These are the activations of a small neural network, seen along a few directions. Each row is one input.
In each table, some parts of the input vary, and every possible input appears once, in random order.
Descriptions start from the smaller parts, as in this example, which fits no table here: one of 3 separate values, together with either a single point or one of 11 places around a ring or (one of 4 places along a line, together with one of 5 places around a ring).
Shared parts are said once, and a part with two or three values counts as separate values.
(in the rows, 128 means zero)

Other details of the inputs shift rows strongly along three fixed directions, in all tables alike. That doesn't count.
To show where, the next rows are all for the same input, with only those details redrawn:
[151 140 126 108 150 159  92 167 133 131 109 103]
[ 96 117 110 166 113 126 134  96 112 130  97 150]
[120 124 104 113 122  86 102 132 138 138 138 156]
[124 135  81 179 173 119 107 143 166 107  80 107]
[128 131 103 139 148 124 106 143 143 124 104 122]
[136 124 175  69  89 188 115 130  65 162 130 139]
[136 124 148  76 104 147 104 139  96 154 138 144]

Rows:
x1: [113 129 111 190 148 163 142 118 130 113  48 106]
x2: [184 156 125 105 152 152 117 180 142 135 123  96]
x3: [131 143 172 111 115 182 151 135  79 156 100 119]
x4: [119 126  96 199 147 122 128 114 159 103  61  91]
x5: [124 139 126  99 149 103 134 133 156 120 161 127]
x6: [141 166 138 135 170 151 118 167 132 131 104  95]
x7: [ 98 128 132 148 107  79 120 100 131 124 124 146]
x8: [150 149 112  89 160  87  67 180 164 132 153 124]
x9: [154 138 174 110 103 187 107 129  98 129 134 106]
x10: [129 125  88 118 148 101 126 146 152 107 155 105]
x11: [125 130 133 169 158 228 177 109 119 107  63  69]
x12: [ 98 120 107 116 111  85 142 107 119 117 177 145]
x13: [119 128 140 146  99  88 124  99 132 117 140 153]
x14: [130 137  91 153 189 121 114 170 195 109 139  89]
x15: [100 116 134 159  99 103 141  89 119 127  98 139]
x16: [123 129 108 203 143 128 155 116 146  87  76 135]
x17: [115 108 126 166 155 130 128 111 143 117 135 112]
x18: [117 115 131 160  94  89 144  89 130 115 117 153]
x19: [108 126 135 164 104 108 149  95 114 110 129 179]
x20: [122  86 137  91 101  87 127  99 118 153 189 165]
x21: [133  97 179  90 114 141 141 120 106 147 152 132]
x22: [138 112 165  89 116 196 152 140 104 153 134 112]
x23: [127 128 111 111 147  97 141 147 146 104 142 107]
x24: [135 143 119  87 155  88 116 166 154 108 172 107]
x25: [153 151 160  52 137 116  79 181 131 145 155 131]
x26: [129 134 169 114 103 179 109 121  92 137 117 105]
x27: [142 122 108  74 129  85 127 150 144 123 172 121]
x28: [123 125 123 133  98  96 124 106 118 123 164 184]
x29: [163 156 106 124 159  89 121 172 168 124 133 121]
x30: [ 92 101 139 173 134 111 153  87 129 120 130 141]
x31: [ 97 114 132 115 118  82 144 119 142 140 178 166]
x32: [137 119 166 143  85 210 139  95  77 128 101 113]
x33: [157 121 171  83  77 187 126 122  67 145 152 157]
x34: [112 139 136 138  96  93 154 102 103 141 151 179]
x35: [133 125 141  65 121 104 142 129 135 137 171 142]
x36: [180 146 116 154 172 180 116 175 160  94  81  84]
x37: [120 130 177 131 115 207 145 125  78 135  69 113]
x38: [117 151 109 170 156 136 127 133 131 130 105 114]
x39: [138 119 105  97 144 107 116 160 165 138 174 124]
x40: [170 154 133  84 152 149 108 182 132 152 122  99]
x41: [108 112 133 143  88 129 127  90 103 137 114 137]
x42: [109 129 105 124 136  99 137 105 151 120 163 141]
x43: [115 120 108 118 114  91 110 122 128 140 135 160]
x44: [142 146  92 125 156  97 106 158 152 140 134 123]
x45: [150 129 142  59 127 159 124 141 123 142 169 115]
x46: [ 99 105 123 141 124 101 165 117 143 131 141 148]
x47: [112 123 115 162  88 123 163  83  94 142 131 168]
x48: [107  85 124 162 122 106 158  82 131 130 126 142]
x49: [146 125 110 169 131 119 124 118 158 106  96 111]
x50: [150 158 134 145 143 179 128 145 113 128 118 103]
What do these inputs look like to the network?
Answer: one of 5 places around a ring, together with either one of 4 places along a line or one of 6 places around a ring
Changing only the place on the ring of 5 turns x8 into x43. The same change can be made to x17. Which row results?
Answer: x20
Changing only the place on the ring of 5 turns x26 into x7. The same change can be made to x42. Which row results?
Answer: x5
A walk changes only the place on the ring of 5. It starts at x31 and steps to x14. List the rest of the walk in order.
Answer: x39, x22, x46
Which other rows does x18 become when the place on the ring of 6 takes its other values? List them by row number.
Answer: x3, x15, x16, x29, x37

Rows:
x51: [152 146 168 117 110 167 104 133 103 131 119 119]
x52: [154 133 100 174 172  95 120 150 189  96  97 103]
x53: [103 124  91 143  99  88 129  97 113 144 130 183]
x54: [135 133  95 149 170 133 132 151 157 129  87 108]
x55: [119 136 117 148 131 132 165 118 119 115 117 124]
x56: [141 127 178  74 118 168 113 147 106 127 137 102]
x57: [ 97 119 122 143  88  62 112  90 119 129 143 190]
x58: [ 99 140 111 139  86  59 136  91 111 145 154 201]
x59: [154 153 117  63 140  94  65 183 140 156 163 133]
x60: [129 130  62 139 181  78 118 151 191 117 152 123]
x61: [101 139 136 164 148 187 162 124 109 110  79  94]
x62: [139 131 145 152 101 149 126 108 100 118 111 140]
x63: [ 79 115 142 143 101 167 169  86  74 143 103 129]
x64: [108 114 102 154 146  92 115 119 160 110 114 105]
x65: [140 137 196  37 111 195 125 157  72 162 178 129]
x66: [111 120 117 160 136  82 134 103 160 107 155 140]
x67: [120 109 153 151  61 177 144  75  66 134 104 157]
x68: [147 142  73 130 172  93 123 168 184 108 130  99]
x69: [ 89 133 107 135  93  55 125 101 112 142 150 203]
x70: [145 126 125 155 154 136 130 132 153  99 136 104]
x71: [102 123 146 186 120 166 165  84 113  99  82 100]
x72: [118 122 102 155 138 142 158 118 133 121 134 129]
x73: [139 150 156 118 156 184 131 166 117 134  92  99]
x74: [138 129 172 115 146 194 118 147 118 117 128  90]
x75: [ 99 129 136 136  97  92 164  96 110 148 132 176]
x76: [135 133 113  63 151  78  94 167 154 153 198 136]
x77: [127 127 114 159 141  66 124 123 175 114 119 136]
x78: [ 92 131 110 138 110  71 162  96 127 127 148 162]
x79: [136 139 154 114 149 189 126 159 109 152  92  92]
x80: [136 139 104 143 161 114 143 143 154 115 150 124]
x81: [145 151 119  90 157  90 113 165 161 131 185 128]
x82: [148 120 131 165 142 174 137 133 142 112  75  90]
x83: [115 123 142 158 112 164 108 107 100 131  90 119]
x84: [171 124 112 102 162 119  95 171 180 112 165  96]
x85: [109 121 154 143  86 150 184  89  74 149 112 167]
x86: [145 131 115 158 155 125 131 137 159  89 107  88]
x87: [172 142 164  28  79 160 102 160  75 173 177 156]
x88: [163 108 145  33 104  80  86 150 139 162 182 157]
x89: [117 117 147 175 147 184 130 120 122 125  59  84]
x90: [172 145 102  99 168 110 109 191 175 133 131 107]
x91: [ 83  83 137 132  62 119 164  49  83 137 132 168]
x92: [116 107 100 183 157 145 134 108 156 102 109 103]
x93: [128 109 163  84 117 148 107 127 110 146 167 121]
x94: [125 133 108 143 160 177 146 138 129 116  87  84]
x95: [127 112  89 158 136  89 132 118 168  98 122 116]
x96: [ 93 102 134 128  92  48 133  91 131 138 146 189]
x97: [171 126 168  42  90 161  76 149  93 158 157 135]
x98: [162 161 147 122 133 194 122 157  96 130 105 110]
Changing only one part turns x65 into x74. The same change can be made to x78. Which row results?
Answer: x71
Changing only one part turns x60 into x92. The same change can be made to x81. Which row results?
Answer: x66
What do these inputs look like to the network?
Answer: one of 2 separate values, together with one of 4 places along a line, together with one of 6 places around a ring
Which other rows does x61 become when the place on the line of 4 takes its other values? List them by row number.
Answer: x65, x69, x73
Which other rows does x58 become when the choice among 2 separate values takes its other values? List them by row number.
Answer: x51
Which other rows does x56 become when the choice among 2 separate values takes its other values? List them by row number.
Answer: x61
